Each row below holds a small network's activations on one record, seen along a few directions.
After each row come some of the record's fields: W, G, E, K, Z, P.
Not every record has every field; a missing one is written none.
Other fields move the rows too, some of them a lot.
In the rows, 500 means zero.
Random noise pushes rows far along 20 fixed directions. That doesn't count. These rows show it; they differ only by the noise:
[311 479 545 377 650 476 678 163 596 472 525 634 921 267 536 618 579 660
 440 503 563 728 814 161 529 407 462 568 531 421 322 636 454 411 596 487
 319 411 795]
[525 802 664 589 561 275 482 459 549 362 521 529 571 571 536 803 637 450
 483 648 495 654 512 282 593 597 355 452 352 623 412 405 442 359 433 643
 483 664 615]
[566 371 349 273 628 524 347 416 172 720 561 481 518 571 477 758 445 672
 770 702 398 687 521 744 680 526 404 396 469 392 431 576 539 510 599 364
 449 389 414]
[279 442 226 519 597 673 543 305 427 737 353 577 243 507 456 746 528 531
 532 571 388 523 463 652 631 508 505 566 519 450 442 711 326 486 623 450
 467 455 545]
[314 589 343 671 515 598 716 226 573 541 225 388 346 435 266 480 696 631
 437 352 470 565 577 415 593 597 497 425 450 535 679 685 232 220 589 696
 352 606 599]
[510 453 440 547 698 382 605 521 596 706 364 275 546 663 459 648 471 604
 360 493 555 555 472 412 276 805 222 401 445 361 345 506 389 218 760 491
 353 371 515]
[675 583 660 511 372 439 507 540 695 432 804 438 635 464 555 281 333 502
 469 374 529 469 605 321 296 295 267 271 737 397 417 379 552 539 537 481
 344 301 600]
[392 385 422 426 723 460 394 519 238 748 482 474 550 486 392 832 507 564
 685 578 397 510 533 627 582 469 630 618 469 475 567 641 506 593 539 410
 526 519 577]
[511 429 754 310 367 542 440 406 292 329 534 580 705 467 664 167 266 569
 437 493 424 329 583 298 612 284 679 692 657 512 483 407 677 383 359 376
 725 434 405]
[189 385 237 635 787 535 401 658 551 748 129 145 626 384 437 422 418 349
 185 218 366 365 592 507 426 367 774 613 380 389 493 550 507 308 633 470
 525 333 327]
[401 387 585 500 537 532 497 592 298 733 629 459 460 430 531 541 344 512
 682 618 359 593 507 464 599 376 495 401 556 519 671 390 425 504 461 429
 441 684 462]
[433 290 670 675 621 594 459 545 410 707 447 648 640 693 780 524 365 223
 473 541 448 708 513 173 350 293 450 250 469 634 460 240 590 520 798 476
 282 470 525]
[666 508 602 717 557 441 555 352 520 509 232 490 594 394 502 706 739 595
 325 154 635 295 660 525 409 541 547 710 370 524 686 457 490 490 534 454
 469 488 547]
[435 400 576 621 640 656 593 430 412 487 193 695 385 644 450 618 562 599
 586 574 635 656 292 264 470 847 425 484 502 618 566 721 441 340 693 660
 388 509 563]
[701 400 315 378 278 577 464 620 470 489 662 422 458 505 629 567 191 443
 718 537 278 714 422 703 616 389 737 289 408 528 540 349 535 442 472 572
 474 492 160]
[533 115 539 592 234 568 463 545 533 654 664 549 630 444 545 590 623 273
 508 630 460 445 496 481 494 518 518 446 392 423 437 387 687 584 428 482
 700 452 449]
[448 641 408 397 625 466 507 556 417 334 225 471 750 484 337 444 524 424
 372 439 505 623 364 390 498 649 639 506 323 659 607 481 504 479 405 553
 481 572 487]
[297 525 527 617 900 330 290 290 344 603 509 423 443 676 461 661 544 442
 485 697 484 501 844 543 629 488 498 673 248 502 370 433 371 312 867 754
 449 688 397]
[504 785 435 486 556 523 659 279 115 402 456 262 240 384 325 558 542 704
 560 364 444 339 729 663 515 156 795 415 380 628 526 620 712 377 619 753
 505 520 439]
[381 465 558 531 584 491 372 470 463 494 637 391 708 388 323 345 601 429
 347 618 572 391 675 357 477 488 237 367 541 355 331 479 637 441 639 617
 506 347 493]
[661 520 411 423 678 498 417 543 536 458 510 501 367 350 456  82 385 572
 639 384 683 671 378 722 390 576 339 451 487 448 608 461 365 675 393 473
 307 458 281]
[445 383 270 361 634 639 284 589 251 559 620 518 442 732 291 449 178 361
 638 691 342 475 384 665 489 497 538 342 645 522 514 513 466 579 869 656
 390 391 330]

[631 567 615 679 353 442 482 530 486 655 646 309 204 425 544 635 550 690
 581 379 427 240 610 697 605 365 384 529 642 380 676 446 418 457 370 371
 579 567 475]
{W: w3, G: g3, E: e1, K: k2, Z: z3, P: none}
[569 469 270 493 504 344 336 384 507 493 471 473 747 531 359 754 606 400
 542 484 191 422 534 638 704 465 646 493 582 520 668 432 275 317 593 616
 537 425 410]
{W: w1, G: g3, E: e3, K: k1, Z: z3, P: none}
[523 770 354 364 298 457 698 386 501 392 881 475 360 284 335 414 454 432
 330 648 446 248 455 662 407 376 215 318 713 458 351 275 416 636 413 511
 525 437 524]
{W: w2, G: g1, E: e1, K: k2, Z: z1, P: p3}
[492 798 454 577 712 391 467 599 726 323 366 403 482 475 547 209 476 303
 270 345 612 557 378 315 209 396 392 348 478 524 191 516 621 453 501 620
 431 188 473]
{W: w3, G: g3, E: e3, K: k1, Z: z1, P: p3}
[533 374 173 355 337 716 642 672 564 659 501 447 598 517 327 803 489 453
 297 561 492 412 330 714 389 822 336 386 462 359 418 551 524 695 614 320
 472 416 513]
{W: w1, G: g3, E: e3, K: k1, Z: z3, P: p2}
[559 431 535 429 390 463 576 425 517 533 677 478 562 359 410 150 536 469
 495 515 563 531 532 528 422 489 321 398 493 453 575 311 432 634 331 431
 468 562 505]
{W: w2, G: g1, E: e1, K: k2, Z: z1, P: p2}
[564 641 441 345 689 350 375 389 299 370 398 455 346 632 579 161 498 540
 709 566 457 720 341 557 533 351 565 379 459 581 345 543 601 361 374 559
 584 323 353]
{W: w3, G: g3, E: e1, K: k2, Z: z3, P: none}
[621 510 392 318 422 470 881 493 559 500 592 380 615 588 590 742 257 550
 287 568 504 562 515 480 245 690 450 379 347 503 283 276 487 364 747 509
 357 535 447]
{W: w2, G: g2, E: e3, K: k1, Z: z3, P: p1}
[502 622 712 485 665 391 405 272 379 546 620 493 601 518 478 583 496 800
 611 439 489 458 832 388 615 300 323 540 759 411 551 576 412 432 637 407
 342 430 759]
{W: w2, G: g1, E: e1, K: k1, Z: z1, P: p2}
[401 170 626 464 430 626 359 445 431 679 660 542 654 445 409 433 562 622
 621 586 506 415 730 509 710 543 440 647 599 315 635 635 483 573 510 381
 569 588 561]
{W: w1, G: g3, E: e3, K: k1, Z: z3, P: p2}
[728 529 546 470 495 451 643 276 570 509 492 536 416 543 604 250 562 665
 555 381 670 722 566 587 395 573 261 396 388 494 561 357 346 540 478 404
 273 580 491]
{W: w2, G: g3, E: e1, K: k2, Z: z2, P: p1}
[409 466 608 717 515 510 633 576 507 567 337 596 597 279 542 591 666 381
 402 372 465 393 286 179 354 353 473 384 748 593 599 469 563 505 366 414
 541 307 704]
{W: w2, G: g1, E: e2, K: k1, Z: z1, P: none}
[484 360 540 485 456 448 547 734 595 572 527 400 712 579 407 471 313 455
 538 523 381 575 374 317 433 682 522 392 601 516 705 413 345 366 535 535
 412 618 508]
{W: w1, G: g4, E: e2, K: k1, Z: z3, P: p2}
[598 434 504 558 597 572 341 460 425 574 484 469 606 574 436 515 506 555
 483 295 556 419 750 617 494 400 465 497 505 449 642 472 517 653 742 436
 316 450 524]
{W: w3, G: g3, E: e3, K: k1, Z: z1, P: p3}
[409 420 554 499 316 425 316 437 647 469 611 536 569 537 443 426 681 448
 438 704 426 286 438 380 673 600 295 597 737 305 287 639 523 342 319 460
 846 286 593]
{W: w3, G: g3, E: e2, K: k1, Z: z1, P: none}
[536 777 312 491 457 689 439 635 501 316 243 355 552 256 330 481 548 652
 374 218 567 572 492 637 716 548 509 406 435 507 758 555 505 589 311 422
 372 508 415]
{W: w2, G: g1, E: e1, K: k2, Z: z1, P: none}
[569 554 633 705 540 352 439 449 476 549 303 511 324 635 769 490 621 395
 344 490 527 388 451 525 471 463 379 546 408 561 424 219 502 311 496 426
 601 494 364]
{W: w1, G: g1, E: e2, K: k1, Z: z1, P: none}
[322 565 373 209 586 522 502 457 500 490 562 411 753 401 304 591 539 672
 459 597 560 597 678 499 598 601 482 613 414 328 275 814 604 563 469 417
 527 452 676]
{W: w3, G: g3, E: e3, K: k1, Z: z1, P: p1}
[689 537 460 557 212 512 642 415 509 548 485 398 414 659 473 594 444 493
 280 314 323  89 496 640 428 481 515 535 620 519 663 314 370 418 592 400
 582 523 485]
{W: w2, G: g2, E: e3, K: k1, Z: z3, P: p1}
[202 617 631 723 590 526 448 569 440 494 365 531 227 636 447 335 681 287
 517 640 484 503 377 306 589 477 572 522 386 688 538 618 499 474 400 681
 646 791 576]
{W: w1, G: g3, E: e3, K: k1, Z: z3, P: none}
[653 599 382 481 362 446 423 546 650 472 462 245 684 558 394 175 645 486
 458 275 478 656 494 483 433 396 326 102 505 416 510 473 605 488 376 412
 400 252 576]
{W: w3, G: g3, E: e1, K: k2, Z: z3, P: none}
[283 431 490 562 423 600 527 763 597 389 768 523  96 584 353 341 211 366
 698 744 476 438 295 496 488 638 737 618 574 579 560 637 384 560 491 846
 626 785 404]
{W: w3, G: g3, E: e1, K: k2, Z: z3, P: none}
[383 388 559 686 531 600 506 394 541 635 520 736 222 607 785 611 403 425
 638 550 415 508 517 464 523 263 581 546 659 549 461 532 393 448 706 548
 429 503 516]
{W: w1, G: g3, E: e3, K: k2, Z: z3, P: none}
[371 483 536 565 358 567 445 893 815 630 587 270 703 366 488 493 385 445
 492 345 444 688 572 306 571 462 562 433 438 379 606 601 530 607 235 346
 452 625 637]
{W: w3, G: g3, E: e3, K: k1, Z: z1, P: p3}
[287 754 645 431 594 475 587 427 444 444 340 521 561 436 591 548 456 685
 375 551 447 591 513 216 733 537 400 632 590 537 516 520 324 292 312 336
 509 665 644]
{W: w2, G: g1, E: e1, K: k2, Z: z1, P: p3}
[477 275 392 473 483 627 695 413 518 619 602 430 461 464 725 670 412 504
 423 481 586 555 814 682 414 388 779 643 114 435 260 438 667 591 705 509
 493 601 346]
{W: w3, G: g3, E: e2, K: k1, Z: z1, P: none}
[312 686 371 500 405 742 621 759 569 357 501 405 283 519 557 678 133 459
 352 546 432 453 456 461 522 479 742 477 490 562 358 592 589 400 682 688
 467 576 351]
{W: w1, G: g4, E: e1, K: k1, Z: z3, P: none}
[608 479 352 420 431 547 670 331 218 656 389 540 628 467 483 875 516 533
 390 534 282 418 448 597 539 493 397 305 592 568 634 274 397 381 678 381
 392 441 440]
{W: w2, G: g3, E: e1, K: k2, Z: z2, P: p3}
[765 307 460 384 438 395 332 428 661 231 577 549 822 449 286 271 488 605
 619 360 586 473 588 623 531 745 633 687 545 420 729 541 372 484 503 678
 486 424 354]
{W: w2, G: g3, E: e1, K: k2, Z: z2, P: p3}
[392 344 592 404 360 316 681 471 734 557 881 484 686 405 534 599 561 397
 429 688 529 424 648 379 366 517 556 723 382 363 177 496 589 609 318 452
 756 580 728]
{W: w3, G: g3, E: e3, K: k1, Z: z1, P: p2}
[330 555 491 421 523 497 454 372 388 413 439 507 499 467 367  79 472 525
 563 486 322 407 371 290 559 269 553 424 893 515 516 669 474 316 385 544
 628 241 606]
{W: w2, G: g1, E: e1, K: k2, Z: z1, P: p2}
[415 180 443 553 669 512 309 495 451 625 363 387 647 631 263 394 582 475
 476 519 589 483 634 559 519 806 540 643 288 400 610 570 462 449 707 610
 515 559 386]
{W: w2, G: g3, E: e1, K: k2, Z: z2, P: p1}
[446 429 534 554 754 562 489 447  93 451 412 611 391 425 597 711 557 437
 451 828 586 477 464 542 553 601 447 456 321 622 352 305 665 365 761 727
 548 537 130]
{W: w2, G: g3, E: e1, K: k2, Z: z2, P: none}
[529 447 444 403 400 691 645 426 432 429 451 605 480 533 466 602 428 621
 478 464 555 425 514 549 448 566 630 581 522 516 483 663 598 574 639 503
 478 457 549]
{W: w2, G: g3, E: e1, K: k2, Z: z2, P: p2}
[546 447 326 375 460 445 538 369 525 580 657 510 373 619 336 480 518 509
 529 665 531 487 429 709 414 688 278 462 510 391 363 511 378 579 561 488
 497 431 551]
{W: w2, G: g1, E: e1, K: k2, Z: z1, P: p3}

Here are new rows. What are their fields?
[660 258 472 490 346 433 443 342 442 717 402 683 632 747 684 810 699 392
 585 470 327 496 406 562 554 421 605 580 470 532 507 443 540 620 381 182
 688 371 696]
{W: w3, G: g3, E: e3, K: k1, Z: z1, P: none}
[532 461 639 460 775 434 411 591  56 654 300 302 547 766 389 626 467 577
 478 473 606 405 669 610 380 591 653 617 159 600 602 451 728 543 764 483
 466 700 447]
{W: w1, G: g4, E: e2, K: k1, Z: z3, P: p3}
[752 517 518 672 425 364 466 358 254 495 695 551 118 696 392 766 657 374
 744 622 381 181 412 747 358 334 589 360 586 653 474 480 645 502 723 834
 654 379 453]
{W: w3, G: g3, E: e2, K: k1, Z: z1, P: p2}
[488 540 519 431 708 393 278 720 338 593 645 360 568 576 436 655 369 443
 544 744 440 512 503 571 553 614 340 440 436 436 428 405 510 473 614 542
 488 580 326]
{W: w1, G: g3, E: e3, K: k2, Z: z3, P: p2}
[560 517 468 499 343 670 675 276 152 615 375 577 357 486 668 759 719 515
 490 437 497 533 647 707 594 221 696 451 166 669 539 375 757 748 421 301
 541 659 553]
{W: w2, G: g3, E: e1, K: k2, Z: z2, P: none}
[706 624 545 500 515 321 440 528 361 465 469 424 733 389 396 728 738 595
 625 405 462 585 546 591 619 494 502 394 404 593 796 382 495 550 323 457
 447 617 533]
{W: w2, G: g3, E: e1, K: k2, Z: z2, P: none}
[322 421 278 591 630 583 312 631 395 662 367 439 552 392 456 846 478 416
 562 557 203 485 367 480 683 371 593 349 733 447 483 652 521 302 617 549
 552 182 411]
{W: w2, G: g1, E: e1, K: k2, Z: z1, P: p2}
[614 446 798 493 260 589 429 554 666 529 700 619 578 554 655 517 580 652
 593 515 648 590 581 319 590 547 208 505 599 330 400 647 650 691 285 213
 542 467 785]
{W: w3, G: g3, E: e3, K: k1, Z: z1, P: p2}
[359 575 265 506 548 535 180 636 473 408 455 355 399 553 263 251 582 293
 528 577 446 557 415 674 672 507 586 407 350 501 466 588 580 564 394 665
 642 464 333]
{W: w2, G: g1, E: e1, K: k2, Z: z1, P: p1}
[426 471 415 360 456 726 758 357 367 590 507 657 294 479 653 509 326 580
 482 623 500 618 438 528 468 465 411 413 534 523 379 476 463 553 593 379
 376 529 475]
{W: w2, G: g3, E: e1, K: k2, Z: z2, P: p3}
[281 526 593 474 303 788 475 587 754 380 646 660 639 635 617 297 331 331
 241 562 571 531 630 220 563 456 401 528 538 457 336 514 546 721 565 389
 442 629 673]
{W: w1, G: g3, E: e3, K: k1, Z: z3, P: none}
[450 670 276 405 594 544 630 608 553 382 378 570 513 293 537 570 410 469
 521 598 457 863 209 480 588 651 455 309 457 621 551 417 307 455 353 544
 331 576 336]
{W: w2, G: g3, E: e1, K: k2, Z: z2, P: none}
[492 294 357 526 615 577 259 639 434 414 239 418 644 402 417 208 522 430
 445 460 504 525 352 571 627 670 557 473 464 467 642 431 506 335 477 581
 580 357 100]
{W: w2, G: g1, E: e1, K: k2, Z: z1, P: none}
[340 369 564 516 440 606 469 595 641 411 697 366 533 361 378 496 400 627
 595 578 559 531 773 430 680 611 702 673 385 364 483 751 550 378 553 769
 567 689 397]
{W: w3, G: g3, E: e3, K: k1, Z: z1, P: p1}
[363 661 501 502 667 375 671 505 318 645 305 377 597 696 554 858 437 496
 420 499 299 632 558 381 569 470 669 495 299 732 697 282 297 352 602 439
 372 896 616]
{W: w2, G: g2, E: e3, K: k1, Z: z3, P: none}
[560 588 482 372 556 278 426 512 591 570 523 653 675 602 625 690 504 351
 493 497 425 567 341 452 374 413 469 601 558 516 325 464 492 737 281 201
 575 310 789]
{W: w2, G: g1, E: e1, K: k2, Z: z1, P: p3}
[601 518 513 445 521 404 487 556 347 500 476 403 336 623 561 628 427 590
 628 490 439 391 462 685 509 485 770 676 388 546 510 547 581 439 443 517
 678 583 380]
{W: w1, G: g3, E: e3, K: k2, Z: z3, P: none}
